These are the activations of a small neural network, seen along a few directions. Each row is one input.
In each table, some parts of the input vary, and every possible input appears once, in random order.
Descriptions start from the smaller parts, as in this example, which fits no table here: one of 2 separate values, together with either a single point or one of 11 places along a line or (one of 5 places around a ring, together with one of 6 places along a line).
Shared parts are said once, and a part with two or three values counts as separate values.

Other details of the inputs vary at random and push rows far along two fixed directions, the same in every table; ignore that.

A family of inputs:
row 1: [ 21  24  -8  15  36   2  44 -51 -31  11  20  32  -7  -9  19]
row 2: [-27 -34  -1   3 -13  -1 -39  57  10  -1 -35 -48  38   8 -20]
row 3: [ 25  32  12 -19  -5   7  21 -51 -14  -8  27  36 -33 -25   7]
row 4: [-12   5 -14 -10  18   4  -2  19   2 -23  10  -7 -10   3  28]
row 5: [ 11  10 -15  17  35 -11  36 -45 -35   4  19  21 -11 -10  21]
row 6: [  4 -29  -1  17 -12 -17  -1  -8   1  43 -14   4   4  -2  -2]
row 7: [ 11  42 -12  -1  32  -3  55 -65 -39 -30  45  42 -11 -42  22]
row 8: [ 22  52  12 -13  25  16  43 -59 -29 -38  51  38 -51 -30  12]
row 9: [ 15  31  -9  10  59   2  46 -49 -24 -30  47  32 -49  -3  39]
row 10: [ 51 -36  22  21 -25 -26 -19 -53  27  72 -32  20   4  34 -36]
row 11: [  9 -12  -4   9 -11 -16  -5 -21   1  25 -14   3   0  21 -10]
row 12: [-51  42 -31 -33  31  34   5  73 -23 -75  16 -40  26  -3  39]
row 13: [ 27 -16  11  26   5 -26   9 -50   8  29   6  26 -41  22 -14]
row 14: [ 26  -9  11  26  -1 -18  12 -48   8  32   4  29 -40  23 -16]
row 15: [ 10  18  -3   1   3  -6  38 -50 -17   2  28  40  -6 -42  15]
row 16: [-12  15  -1  -3  27  17   1  34   4 -42  14 -15 -11   8  14]
row 17: [ 42 -23  16  27  -4 -14   3 -48   5  58 -19  22   7  12 -25]
row 18: [ 12 -35  35 -15 -72 -11 -57   4  29  33 -48 -23  22   8 -67]
row 19: [ 26 -21   1  24   8 -15  17 -46  -4  48  -1  26  -8  -9  11]
row 20: [-33  31 -29  -8  30  23  36  27 -36 -32  27  -4   4 -26  49]
row 21: [  7 -16  18  14 -16  -5 -18   6  28  23 -16  -1 -13  30 -31]
row 22: [ 30   0   5  11  -2 -11  10 -42  12  39   2  34 -24  16   1]
row 23: [ 13 -11  24  -8 -39   4  -6 -16  -1  29 -12   9   7 -31 -25]
row 24: [-57  34 -28 -24  27  42  16  85 -25 -56  17 -34  30 -25  46]
row 25: [-47  25 -16 -36  -9  12 -15  54  -4 -72   9 -34  30 -18   5]
row 26: [-23  16 -20   1  22  10  19  17 -29 -23   9 -12  11  -8  17]
row 27: [-14  40  -9 -10  44  29  24  26 -13 -58  36  -3 -16   1  30]
row 28: [ -4 -17   1   5  -3   7  -8  30   8  15 -15 -13  22  -7   7]
row 29: [-43 -17 -12 -17 -19   2 -41  80  20 -23 -19 -45  13  17   0]
row 30: [-22 -30   3 -11 -26   3 -57  72  30  -6 -43 -55  43  27 -22]
row 31: [ -5 -25  16  -9 -57 -18 -41  14  42  12 -22  -3   7   4 -40]
row 32: [-24 -29  -4  -8 -18  -5 -46  52  19  -6 -33 -47  31  22 -14]
row 33: [ 14 -51  21   8 -45 -16 -56  27  54  48 -48 -18  12  35 -38]
row 34: [ 12  26   8   2   8  -9  26 -50   0 -24  36  37 -36 -14  -4]
row 35: [-17 -19   5 -14 -26  10 -42  67  35   0 -27 -32  21  24 -14]
row 36: [ 26 -12  -5  15   6 -29   9 -57  -7  31  -1  21 -14  16   1]
row 37: [-24  15 -19 -12   7   9   3  32  -3 -25  10  -8  -9   6  24]
row 38: [  4 -33  12   9 -26   2 -22  27  22  45 -31 -12  29   6 -19]
row 39: [-46  44  -8 -42   9  42   6  58 -38 -81  18 -38  25 -47  12]
row 40: [ 43 -28  16  30  -1 -20   0 -49   6  55 -21  19   5  10 -21]
Description of these inputs: one of 5 places along a line, together with either one of 2 separate values or one of 6 places around a ring.
Changing only the place on the line of 5 turns row 2 into row 9. The same change can be made to row 40. Which row results?
Answer: row 16
Changing only the place on the line of 5 turns row 37 into row 14. The same change can be made to row 29. Which row results?
Answer: row 13
Start at row 23 and move only the place on the line of 5, one step at a time. The first step leads to row 39. Which rows follow, in order?
Answer: row 18, row 3, row 8

A family of inputs:
row 41: [-16 -24  -2   1  -9   1 -39  54  22   3 -34 -40  23  31 -12]
row 42: [-16  -8  -8  -5   8  14 -16  51   5  -6 -13 -30  22  15  11]
row 43: [  5  11  -2   1  11  -6  16 -21   1 -11  23  21 -29  -4  13]
row 44: [-25 -12 -17  -4   4  -3 -20  45   7 -16 -11 -30  15  20  11]
row 45: [  5 -12 -10   9   5  -4   2  -1   2  26  -9   4   5   6  17]
row 46: [-13 -39   7  11 -37  -8 -32  37  26  37 -38 -21  27  11 -30]
row 47: [ 47 -12  14  35   7 -25  19 -79   3  54  -3  41 -23  17 -17]
row 48: [ -1  35  -5 -16  18  21  25  -4 -22 -27  27  10 -12 -14  24]
row 49: [  3  16  -6  -9   6  -8  10 -28 -11 -21  17  12  -3 -11   5]
row 50: [-29  13 -10  -7  18  23   5  51 -11 -31   7 -24  19  -4  15]
row 51: [-30  13  -1 -17   4  22 -15  60  10 -46   4 -26   0   0   5]
row 52: [  9  -7  14  -1 -23  -4 -19  -5  15  14 -16  -2  -6  14 -27]
row 53: [-22  34  -8 -20  27  32  19  39 -12 -52  32  -6  -8 -18  34]
row 54: [ 14  30  -3  -7  23   4  23 -38 -19 -26  23  19  -9 -13  11]
row 55: [ 47 -14  18  24 -11 -21  19 -74  13  61   6  55 -35  -6  -5]
row 56: [ -8  11 -11  -1  18  -5  15 -15 -22 -24  17   0  -7 -10  11]
row 57: [ 29 -49  31  21 -41 -20 -30 -22  23  66 -41  -2  11  15 -54]
row 58: [ 13  12   0  -2  -4  -1  19 -32  -9  14  12  27 -15 -14  10]
row 59: [-32  -8 -11   0  -3  -2 -14  43   5 -20  -7 -28  15  10  -4]
row 60: [  3  26  -9  -8  13  -3  24 -32 -17 -19  28  22 -25  -7  18]
row 61: [  7 -14   9  -3 -29  -9 -14  -7  11  22 -17   3  17 -10 -19]
row 62: [ -4 -35  18   7 -33  -9 -43  24  21  19 -40 -31  20  17 -47]
row 63: [-11  22 -15  -5  23  10  28  -6 -32 -22  20   5   0 -31  28]
row 64: [ 23  13   7  -3   6   2  17 -38 -10   3  12  21  -1 -13   1]
Changing only one part turns row 43 into row 55. The same change can be made to row 59. Which row results?
Answer: row 46
Describe the family of inputs behind these rows.
Answer: one of 4 places along a line, together with one of 6 places along a line
Change only the place on the line of 4 in row 52. List by row number the other rows that result.
Answer: row 48, row 58, row 60
Change only the place on the line of 6 in row 54. List by row number the other rows that result.
Answer: row 41, row 47, row 51, row 52, row 62

A family of inputs:
row 65: [ 30  16 -11  20  50   2  41 -50 -31  12  15  23  -7   5  27]
row 66: [ 44   6  12  10  -2 -25  22 -97 -17  20  13  42 -18 -13 -17]
row 67: [  0 -36   3  13 -22  -2 -22  34  25  47 -31 -11  19  14  -6]
row 68: [  2 -12  27 -10 -33  -7 -40  16  46 -12  -9  -8 -31  33 -42]
row 69: [  4 -27  28  -7 -60  -2 -34  15  35  35 -31  -3  15  -8 -42]
row 70: [-54  30 -14 -39  -5  29   0  65 -15 -67  20 -28  13 -38  22]
row 71: [-40  26 -38 -12  39  20  25  46 -28 -40  23 -13   6 -15  61]
row 72: [-22 -34  -9   6  -8 -11 -37  47  11   7 -35 -46  40  26 -16]
row 73: [ 25  50   1  -9  33  12  47 -66 -42 -27  38  36 -18 -31  15]
row 74: [ 31  -8   3  28  20 -20   3 -35  26  21  10  25 -53  51   3]
row 75: [-12 -37  -9  18 -10 -22 -23  18  13  28 -31 -19  21  21 -12]
row 76: [-64  45 -29 -39  13  23  10  59 -32 -98  32 -32  17 -38  29]
row 77: [ 44  20  21   2   4   3  35 -76 -15  22  22  50 -26 -29  -1]
row 78: [ 10 -41  13  20 -19   0 -27  25  23  53 -37 -16  22  21 -22]
Describe the family of inputs behind these rows.
Answer: one of 2 separate values, together with either a single point or one of 6 places around a ring
Change only the place on the ring of 6 in row 76. List by row number the other rows that result.
Answer: row 66, row 69, row 70, row 73, row 77
